Zef: [ 87 102 162 190 115  79 159 138  81 177 118 128 139 146 123 159 151 161
  74 138 123 123 103 168]
bel: [155 119 111 113 156 130 105 130  94 138 165 140 164 123 114 133 150 113
 142 116 121 107 122 180]
Beti: [123 141 131 105 120 159 143 119 158 119  90 121 116 129 148 109  98 137
 128 141 147 157 156  48]
moru: [168 154  99 134 172 131 134  99 135  84 134 163 134 106 126 131 108  84
 127 128 148 155 110 135]
Sisu: [ 53  91 129 221 173 162 167 130 100 180  66 113 130 208 126 189 101 167
 147  79 166 154 111 145]
vurug: [128 145 117 134 163  80 153 118  97 107 121 160 126 133 131 164 107 121
  81 151 162 161  93 139]
fus: [108 116 126 181 113 168 116 126 220 117 106  92  94 143 123 103 115 121
 221  63 110 111 148 114]
where: [157] -> Beti, 22
where: [92] -> fus, 12
where: [208] -> Sisu, 14
where: [189] -> Sisu, 16

Bovi: [ 63  39 188 174  89]
lemo: [ 48  35 196  90  87]
feb: [ 75  86 171 180  64]
Nuluv: [ 47  30  29 176  94]
where: [30] -> Nuluv, 2
where: [89] -> Bovi, 5
where: [64] -> feb, 5

gule: [100 113 130 118 130  98 133 148 104 200 112 111]
dup: [178  91 139 142 114 135 145 176 173 172 162 175]
vatu: [113  99 152 147 111  86 143 152 116 165  77 158]
kati: [ 93  97 164 138  99 116 111 151  93 131 114 247]
dalok: [ 73  86 171 161  87  66 107 174  84 165  60 160]
gevog: [111 108 117 102 106 129  92 130 100 169 127 151]
where: [172] -> dup, 10
where: [112] -> gule, 11
where: [138] -> kati, 4
where: [147] -> vatu, 4
where: [175] -> dup, 12
where: [87] -> dalok, 5
where: [145] -> dup, 7

tad: [210 120 165 193 139 123 192 199 187 192 166 212 191 126 127  96 144  60
 137  75 169 135 165 178 176 127 150 118 153]
tekon: [ 52  81 104 103 130 120  47  50  62  99  82  99  69 113 121 116  96 148
 121 135  78 131 116 131  96 124  93 109 121]
lin: [ 48  78 107 117 131 109  56  49  73  89  85  99  71 111 123  96 102 138
 118 135  69 121 114 131 106 110  86 102 116]
mika: [ 70  86 111 111 123 109  66  70  80 104  96 106 119 103 116 104  99 116
 121 109  87 128 118 135 103 120  98 102 117]
petib: [219 175 168 148 124 129 218 220 202 162 170 165 191 141 129 147 157 110
 135 113 184 122 149 121 164 133 165 142 132]
remu: [218 130 164 190 134 124 200 207 193 192 171 207 195 192 126 102 147  61
 137  75 175 133 163 173 175 129 156 121 150]
suver: [ 55 123  90  68 121 133  63  62  65  76  91  59  71 121 126 151 107 176
 117 162  95 124  94  86  78 131 110 133 108]
find: [ 52  81 104 103 130 120  47  50  62  99  82  99  69 113 121 116  96 148
 121 135  78 131 116 131  96 124  93 109 121] -> tekon
where: [76] -> suver, 10

mav: [155 198 163  75 185 117 114 121 209 112 115 188 204 140 150 168 108 167
  29 208  41 137 115 113 117 249]
repa: [ 57  62 150 154  52 113 110 121 130 175 113  28  60 150 143  68 103  61
 215  41 209 138 109 115 116  15]
potol: [173 200  69 141 202  16 179 155  60 116  44 198 196  15  54 185 189 219
  46 215  48  81 178 160 197 189]
where: [179] -> potol, 7
where: [208] -> mav, 20
where: [61] -> repa, 18
where: [175] -> repa, 10
where: [197] -> potol, 25
where: [16] -> potol, 6

pov: [127 126 128 131 124]
busid: [ 81  82  82  49 217]
Guza: [128 172 128 131 124]
gipo: [178 172 186  87 219]
where: [81] -> busid, 1
where: [126] -> pov, 2
where: [127] -> pov, 1

Zozep: [177 180 224 101 153  48 154]
tev: [186  28  81 119 162  62 118]
dufof: [186  28  81  18 152 155  66]
sizo: [147  24  68  27 144 147  53]
Bar: [185  91 165  68 185  96  77]
lidu: [ 29 108 230 119 162 249 152]
neso: [182  33 163 124 162 137  98]
Bom: [ 41 188 174 152  38 140  19]
where: [180] -> Zozep, 2
where: [137] -> neso, 6
where: [18] -> dufof, 4
where: [140] -> Bom, 6
where: [165] -> Bar, 3
where: [188] -> Bom, 2

vokof: [157 150  71 206 110  98  91 181 162 129 208 194 158 142 164 105 132  64
 222  62 154 100 125]
Tolin: [ 75 131 149  78 125 122 107 114 142 130  59  50 107 115  97 146  84 235
  56 197 108  63 127]
lasa: [ 75 196 149  78 125 122 107 114  39 130 163  76 107 115  97 146  85 235
  56 197 108 125 127]
where: [164] -> vokof, 15
where: [62] -> vokof, 20
where: [158] -> vokof, 13
find: [ 75 131 149  78 125 122 107 114 142 130  59  50 107 115  97 146  84 235
  56 197 108  63 127] -> Tolin
where: [194] -> vokof, 12
where: [85] -> lasa, 17
where: [39] -> lasa, 9

vegi: [130 174 246  96 182 176 175  95 164]
mene: [220  53 173  87 162 211  19  88 174]
nok: [ 86 212 123  94 136  63 214  61  96]
tizu: [ 94  64 142  88 158 237  87  80 181]
where: [86] -> nok, 1
where: [164] -> vegi, 9
where: [173] -> mene, 3
where: [95] -> vegi, 8
where: [175] -> vegi, 7
where: [181] -> tizu, 9
where: [64] -> tizu, 2

pebo: [149 116 109  94 149]
koro: [174  98 150  68 148]
rubi: [130 143  39 121 169]
valud: [118 108  75 103 111]
pegi: [138 116 109 172 149]
bezad: [153 120  98 147  94]
Gotad: [137 159 139 238 120]
fofuz: [140 143 132  95 146]
dafog: [119 156 136 163 152]
where: [140] -> fofuz, 1
where: [150] -> koro, 3
where: [148] -> koro, 5
where: [119] -> dafog, 1
where: [152] -> dafog, 5
where: [108] -> valud, 2
where: [121] -> rubi, 4

Pofo: [148 215  73 198]
mutep: [200 214  68  69]
Vir: [145 214  83 203]
Sidog: [136 211  88 208]
mar: [128 212  82 217]
detik: [127 215  77 176]
gud: [198 215  74 180]
ponos: [150 215  69 199]
gen: [148 215  69 194]
where: [68] -> mutep, 3
where: [199] -> ponos, 4
where: [208] -> Sidog, 4
where: [176] -> detik, 4

sof: [115 123 131  70 131 127 126 139 138 134 122 110 132 115 122]
romaf: [131 116 134 157 132 119 133 139 127 134 114 114 146 103  51]
rek: [113 125 131  52 129 128 124 139 139 134 121 110 132 115 120]
sevat: [129 116 134 135 131 120 134 139 128 135 118 114 143 104 131]
Rik: [113 123 130  64 130 127 124 139 139 135 122 129 131 116 121]
posu: [101 125 136  29 133 129 122 139 144 139 119 100 128 118 117]
Raru: [124 119 129 117 129 123 131 139 131 134 121 112 140 109 128]
zav: [121 121 129  93 130 125 130 139 136 135 123 135 137 112 125]
Sepug: [124 119 129 117 129 123 131 139 131 134 121 112 140 111 127]
vez: [116 120 129  70 130 126 128 139 138 134 122 112 132 114 122]
Nusik: [119 120 131  91 129 124 127 139 134 133 128 114 135 113 125]
find: [124 119 129 117 129 123 131 139 131 134 121 112 140 109 128] -> Raru
where: [52] -> rek, 4
where: [51] -> romaf, 15
where: [103] -> romaf, 14
find: [116 120 129  70 130 126 128 139 138 134 122 112 132 114 122] -> vez
find: [131 116 134 157 132 119 133 139 127 134 114 114 146 103  51] -> romaf

guv: [200 148 147 144]
ped: [143 110 149 109]
Gokug: [ 18 245  82 199]
where: [144] -> guv, 4
where: [148] -> guv, 2
where: [109] -> ped, 4
where: [18] -> Gokug, 1
where: [199] -> Gokug, 4
where: [147] -> guv, 3

